These are the activations of a small neural network, seen along a few directions. Each row is one input.
In each table, some parts of the input vary, and every possible input appears once, in random order.
Descriptions start from the smaller parts, as in this example, which fits no table here: one of 5 places around a ring, together with either a single point or one of 9 places around a ring or (one of 3 separate values, together with one of 4 places along a line).
Shared parts are said once, and a part with two or three values counts as separate values.
In the rows, 128 means zero.

Rows:
x1: [110  52  94 118 124 131 117  62 153  92 148 239 103]
x2: [ 84  74  61 163 149 131  89 106 116  85 139 201 126]
x3: [ 93  71  60 204 159 114  96 115 120  71 141 177 147]
x4: [165 166 195  29 138 127 194  91 155 200 116  86  86]
x5: [116  94 139 210  64 183  39 218 135  41 165 207 123]
x6: [182 217 224 106  54 161 114 228 126 117 140  61 103]
x7: [102  51  96 134 142 124 111  89 115  84 147 222 140]
x8: [ 83  96  48 217 152  94  86 130 131  85 123 183 173]
x9: [156 170 147 108 139 109 164 126 117 184 112  14 133]
x10: [142 187 156  75 143 140 166 116 117 194 106  48 121]
x11: [151 164 189  51 136 122 192 108 114 198 115  73 115]
x12: [151 193 127 121 136 100 167 147 137 186  83  24 164]
Q: What is each input in this table made of?
A: one of 2 separate values, together with either a single point or one of 5 places along a line
Q: The inputs of x5 and x6 match in every part but the choice among 2 separate values. If x8 is changed in the same way as x5 into x6, which row does it become?
A: x12
Q: Which other rows does x4 become when the place on the line of 5 takes its other values? List them by row number.
A: x9, x10, x11, x12

Rows:
x13: [105 118  86 145 127 105 123 122 167 121 100 207 166]
x14: [134 116 141  78 156 116 163  86  84 159 134  92 121]
x15: [158 135 145 114 123  76 163 124 134 142 118 100 156]
x16: [ 90  62  81 136 160 131 116  68 110 104 146 181 115]
x17: [ 94 102  75 205 132 135  69 150 112  75 145 151 145]
x18: [138 151 139 148 123 122 122 169  84 127 128  60 149]
x19: [137 186 140 134 133 135 132 170 119 161 107  39 130]
x20: [138  70 126 164  96 156  81 136 147  59 166 192  95]
x21: [157 169 147  98 133  90 173 122 171 177  96  83 140]
x22: [163 193 180  81  84 166 143 152 170 173 121  78  79]
x23: [152 125 210 103  92 150 134 168 103 119 150 133 127]
x24: [148 118 159 124 126  85 167 131 124 141 122 124 176]
x25: [ 87  87  86 123 167 134 125  76 107 123 134 188 114]
x26: [ 84 138  79 177 133 150  76 167 114 104 117 163 156]
x27: [110 106  87 161 132  91 123 115 162 110 116 198 152]
x28: [108  82  65 218 134 135  73 146 121  66 150 144 140]
x29: [161 161 145 105 128  82 171 117 151 147 109  92 149]
x30: [134 169 131  64 157 144 168  74 142 211 105  63  92]
x31: [137 204 126 138 123 149 128 160 141 176 100  28 117]
x32: [ 81 100  85 107 162 147 124  83 112 135 119 195 128]
x33: [103  43  72 151 162 130 117  66 118  93 150 173 109]
x34: [127  60  73 188 129  89 117 104 170  81 134 183 146]
x35: [126 135 154 158 130 131 123 178  73 124 133  83 168]
x36: [118 113 141 138  99 160  89 150 139  85 151 206 100]
x37: [123  90 136 148  94 156  79 141 140  68 162 199 100]
x38: [137 143 142  67 162 122 171  80 101 165 125  84 114]
x39: [158 188 134 101 122 104 169 110 193 192  87  73 126]
x40: [123 100 157  88 161 126 166  92  73 156 137 115 139]
x41: [133 150 144  61 168 130 172  83 120 196 113  73 104]
x42: [113 126 140 120  93 171  87 158 146  98 137 212 115]
x43: [164 167 192  86  92 145 144 156 129 127 139  99 102]
x44: [162 176 194  78  95 152 146 161 149 156 129  88  92]
x45: [113  80  82 173 127  89 115 107 162  90 129 191 152]
x46: [141 176 139 140 128 128 130 165 100 131 120  50 141]
x47: [162 143 193  95  87 139 133 160 112 122 147 109 109]
x48: [ 90 126  81 194 138 138  77 159 110  92 133 157 144]
Q: What is each input in this table made of?
A: one of 4 separate values, together with either one of 4 places along a line or one of 5 places along a line
Q: The inputs of x39 and x30 match in every part but the choice among 4 separate values. If x27 is changed in the same way as x39 into x30, which row does it become?
A: x25
Q: Which other rows does x24 become when the place on the line of 5 takes its other values? List them by row number.
A: x15, x21, x29, x39
Q: Which other rows does x33 become when the place on the line of 4 takes its other values? List them by row number.
A: x16, x25, x32
Q: Which other rows does x15 become when the choice among 4 separate values takes its other values? List them by row number.
A: x14, x18, x47

Rows:
x49: [143 158 120 202 108  99 101 193 136  83 115 112 171]
x50: [125 156 103 112 107 161 107 116 207 141 114 167  78]
x51: [ 96 111  95 139 123 167  85 117  95 100 151 169 118]
x52: [117 179 140  84 141 146 140 137 116 183  95 110 125]
x53: [ 95 101  80 166 134 165  97 139 117 112 130 149 121]
x54: [161 175 195  95  97 135 153 167 134 142 122  70 141]
x55: [157 181 193  89  93 121 147 186 122 160 116  98 147]
x56: [ 78 125  73 189 143 138  82 137 124 122 128 132 134]
x57: [135 110 107  99 113 102 150  75 209 135 110 195 103]
x58: [127 136 145  76 152  88 188  93 120 184 107 138 148]
x59: [164 164 161 122  63 135 114 162 208 115 129 160  95]
x60: [140 128 130  90 165  87 187  70 101 162 127  71 113]
x61: [177 159 188 103 104 136 141 161 132 159 134  48 127]
x62: [ 98 152  56 190 157 124  96 147 135 111 110 120 154]
x63: [140 160 137 104 148 157 136 114 123 182 114  61 102]
x64: [153 119 144  98 161 104 182  68 128 184 125  86 122]
x65: [120 101  57 172 171  66 135 104 145 108 111 149 186]
x66: [116  62 101 121 133 111 121  74 101  94 144 194 147]
x67: [133 132 147  86 155 104 194  74 133 170 117 108 142]
x68: [128 169 121  97 153 142 141 117  95 162 117  45  94]
x69: [114  51  84 147 149 111 133  97 126 106 126 175 151]
x70: [108  44 130 106 153 128 121  79 109  87 154 213 114]
x71: [122 129 135 201  96 118  92 184 126  96 134 126 151]
x72: [143 116 159 152  81 145  97 166 100  72 162 161 131]
x73: [138 106 142 177  90 146 108 185 121  85 141 141 137]
x74: [138 102 186 138 101 163  97 174 107  67 177 183 100]
x75: [165 165 175  96 106 118 145 167 105 139 133  31 120]
x76: [ 90  95 122 124 142 182  86 126 102  95 163 189  83]
x77: [ 98  76  76 170 157  81 119  96 134 118 127 161 165]
x78: [122 177 141  94 144 160 146 117 128 166 105  81 118]
Q: What is each input in this table made of?
A: one of 3 separate values, together with either a single point or one of 4 places along a line or one of 5 places along a line
Q: The inputs of x58 and x55 match in every part but the choice among 3 separate values. If x69 is changed in the same way as x58 into x55, which row does it become?
A: x73
Q: Which other rows does x64 become when the place on the line of 4 takes its other values? List them by row number.
A: x58, x60, x67
Q: Which other rows does x69 become when the place on the line of 5 takes its other values? List them by row number.
A: x65, x66, x70, x77
Q: Which other rows does x66 become when the choice among 3 separate values takes its other values? List them by row number.
A: x51, x72
